Each row below holds a small network's activations on one input, seen along a few directions.
In each table, some parts of the input vary, and every possible input appears once, in random order.
A made-up example of a description, with smaller parts first: ring(5) and (point or (values(2) and line(4)) or line(9)).
Shared parts are said once, and a part with two or three values counts as separate values.

A family of inputs:
r1: [-22  22 -73  35   3  62  -1  38 -10  28 -29  83 -62  -9]
r2: [ 21  10 -62  35  -6  57  42  10 -56   1 -44  77 -62 -25]
r3: [ -9   8 -67 -27 -20  44  51  -2 -30  56  18  53 -85 -31]
r4: [  4  31 -82  40  10  62  26  32 -26  36 -33  67 -65 -23]
r5: [ 28 -87 -84 -39  44 -36  63  -1  -6 -13  60 -35  43   3]
r6: [ 14   9  78  32  -7 -19 -28   8  -8 -60 -15 -59  69   3]
r7: [ -5 -13  77 -37 -17 -43 -26 -23  26 -10  31 -55  44  18]
r8: [  3  32 -80  28   0  69  39  38 -37  15 -28  64 -65 -14]
r9: [ -1   7  80  24   6  -5  -8  18  15 -45 -30 -70  68  13]
r10: [-34  -2 -61 -20 -17  38  11  -3  -3  68  17  72 -82 -26]
r11: [-41  45 -65  43  32  53   2  18   7  27 -27  85 -72  -8]
r12: [ -8   8 -69 -14 -10  38  38  -8 -19  76  13  56 -85 -39]
r13: [  9 -14 -49 -21 -26  33  53 -30 -49  42   2  67 -81 -41]
r14: [ 39 -65 -97  17  63 -10  52  39 -14 -55  17 -25  64  20]
r15: [-17 -17  72 -21   2 -48 -37 -16  62   0  43 -51  23  33]
r16: [-52  21 -53 -11  12  28  14 -22  14  67  19  75 -92 -24]
r17: [  6  18  61  22  28 -24 -46  15  38 -46  -9 -39  63  28]
r18: [  3 -12  61 -39 -29 -59 -39 -50 -10 -11   7 -69  39  28]
r19: [ 25  12  63  31 -29 -30 -28 -11  -4 -61 -34 -55  75  14]
r20: [ 22 -12  95 -52 -17 -42 -19 -17  -6  -1  15 -64  51  -2]
r21: [ 16 -12  76 -28 -47 -55 -17 -48   2 -20   7 -64  53  -3]
r22: [  5 -12  80 -49   1 -49 -35  -6  45   4  31 -30  42  15]
r23: [  5  12  65  22   1 -17 -37  14  20 -52 -11 -46  66  36]
r24: [-10  12  35  30  24 -47 -72   5  51 -46 -20 -35  52  35]
- What do these inputs look like to the network? => values(2) and (point or line(5) or line(6))
- Change only the line(6) part in r9. List by row number the other rows that result. => r6, r17, r19, r23, r24
- Start at r11 and move only the line(5) part, one step at a time. The first step leads to r1. Which rows follow, in order? => r4, r8, r2

A family of inputs:
r25: [  5  13  63  -6 -17 -20 -32 -21  11 -21 -13 -36  25   9]
r26: [ -7  27  67  10   2 -12 -47   7  30 -18 -10 -17  40  23]
r27: [  1 -24  -3   6  27 -15  -2  24  26 -28  12 -30  48  15]
r28: [  4  18 -58  46  23  30  21  35 -18 -24 -29  28 -13  12]
r29: [  9 -15  -2   4  37 -18  -9  23  25 -27  11 -17  57  29]
r30: [-45  -1  12 -61 -18 -16  13 -58  20  74  50  15 -55 -22]
r31: [ -6  18 -60  57  29  47  18  42  -3  -1 -39  57 -31  10]
r32: [-14  -7 -12 -44 -36 -16  22 -48 -17  58  20  47 -65 -43]
r33: [  2  22 -63  38  28  56  23  41  -4  16 -14  65 -53 -15]
r34: [ 22 -26  -4 -13  10 -28  17   6  -9 -12  10 -38  28   2]
r35: [ 21 -28  -5 -12  17 -25   7  -4   6 -30   9 -36  42  14]
r36: [ 13   6 -48  25  -1  37  28  20 -35 -11 -12  14 -12 -15]
r37: [ 13   7  67 -15 -44  -3 -14 -21 -13  -7  -1 -27  12  -1]
r38: [ 29 -34  -2 -21 -10  -8  24  -5 -18 -16  21 -27  29   5]
r39: [  8   2 -53  12  -6  38  35   0 -38  18 -19  29 -24 -24]
r40: [-16  17  66  12  -8 -10 -40   8  31 -19  -9 -30  30   8]
r41: [  6  16  65  -7 -25 -22 -22 -10  -4  -2 -12 -38  12  -4]
r42: [ -6  10 -50  10   2  48  27  16 -37  17 -23  59 -59 -21]
r43: [-42  11 -27 -54 -25  -3 -28 -36  28  86  35  51 -80  -7]
r44: [ 10 -37 -11   3  26 -31  -1  -1   5 -31  18 -34  43  15]
r45: [ -6   5  58  10  -9 -27 -38 -18  10 -21  -4 -34  26  10]
- What do these inputs look like to the network? => values(3) or ring(6) or (values(2) and line(6))
- Change only the line(6) part in r26. List by row number the other rows that result. => r25, r37, r40, r41, r45

A family of inputs:
r46: [-27  17 -53   6   4  32  -1  20   9  46   2  47 -59 -17]
r47: [  7  -7  29 -33  -9 -19  -5 -21  10   5  18 -12  14  14]
r48: [ 10  -3   5  19   5  -6 -14  20   0 -23 -14 -16  24   3]
r49: [ -2 -11 -75  -3  14  16  46 -10 -23  26   3  60 -52 -14]
r50: [-15   8  39  -9  -7  -7 -14  -7  18  11  10  -1 -10  -4]
r51: [ 14  -8  -4   8  13  -2   6  14   1 -20  -4 -21  43   8]
r52: [  4   0  34 -22 -20 -23 -22 -27   4   3   6  -5   1   6]
r53: [  1  10  11  25  17  11  -4  17   8 -24 -14   7  15  14]
r54: [  4  14 -43  10 -19  47  33  -1 -40  22 -19  41 -40 -27]
r55: [ -7   6  38 -13 -11 -19 -16  -9   9   5   6 -20 -10   0]
r56: [ 13 -16  -6  10  15  -6   2  11   1 -32   4 -26  35  16]
r57: [  4   7   6  26  10  -2  -5  15  -2 -23 -19 -21  20   5]
r58: [ -6 -17  19 -24 -12 -24  -6 -23   7   5  23 -32  18  -4]
- What do these inputs look like to the network? => values(3) or (values(2) and line(5))

A family of inputs:
r59: [  4  11  43   4 -17  -4 -10  -7  -7 -12 -12 -20  12  -4]
r60: [  5   6  16  22  11  -4 -19  15   9 -29 -15 -17  29  17]
r61: [ -8  17  36  13   2  -4 -24   6  18 -11 -10 -11  14   9]
r62: [  1   5  37 -17 -23 -10 -13 -17  -1   6   3 -13   1  -4]
r63: [ 19 -16   1  -1   2  -3  14   6 -11 -21   3 -25  28   2]
r64: [  6 -10  -5   8  21  -3  -1  19  13 -19   5 -15  30  15]
r65: [ -2 -11  11 -26 -14 -17   2 -24  -2  12  17 -14  -1  -7]
r66: [-15  -5   5 -17   4 -17 -12 -12  22  13  19  -5   1   6]
r67: [ -2 -17 -11  -6  19 -18   0   2  16  -4  15  -7  16  10]
r68: [-19  19 -93  19  13  57  33  19 -16  47 -12  90 -86 -21]
r69: [-12  11  31  -8  -4 -10 -27  -5  23   7   5  -3   3   9]
r70: [ 11 -23  -5 -15   0 -18  14 -11  -8  -5  13 -16  14  -3]
r71: [ 18   0  22  13  -8  -4  -4   3 -15 -30 -16 -26  27   5]
r72: [ -6  13 -87  10  -6  56  48   7 -40  46 -14  81 -88 -34]
- The inputs of r72 and r68 match in every part but one. If r70 is changed in the same way as r72 into r68, which row does it become? => r67
- What do these inputs look like to the network? => values(2) and (point or ring(6))
- Start at r61 and move only the ring(6) part, one step at a time. The first step leads to r69. Which rows follow, in order? => r66, r67, r64, r60
- Change only the values(2) part in r63. List by row number the other rows that result. => r64

A family of inputs:
r73: [  4 -35 -30 -69 -24  -8  34 -35 -13  51  51   9 -29 -22]
r74: [ 10  24 -43  63  29  41 -11  54  -3 -34 -45  34   3  23]
r75: [ 33 -47 -76  10  40  -9  29  27 -12 -40   9 -17  45  24]
r76: [ 15  38  47  61   0  30 -20  38 -11 -54 -55 -15  33  11]
r77: [-35  44  57  -5 -40  -9 -50 -40  10  33 -19  20 -49 -10]
r78: [-20  38   1 -16 -36  42  -6  -8  -6  59  -4  55 -73 -21]
r79: [-26  45  90  18  -7   0 -61   9  46  -7 -15 -16  19  18]
r80: [  0 -26  59 -37   5 -53 -21 -16  38 -12  39 -63  61  17]
r81: [ 40 -34  15   8  11 -22  19  14 -19 -59   0 -65  74  10]
r82: [-19  26 -57  39  19  49  28  26 -12  22 -25  66 -60 -21]
r83: [  5 -45 -90 -14  30  -1  69  -2 -20  15  30  17 -17 -20]
r84: [ -9 -28  27 -59 -28 -61  -9 -66   2  26  35 -25  -6 -10]
- What do these inputs look like to the network? => values(2) and ring(6)
- The inputs of r79 and r80 match in every part but the values(2) part. If r82 is changed in the same way as r79 into r80, which row does it become? => r83
- Change only the values(2) part in r73. List by row number the other rows that result. => r78
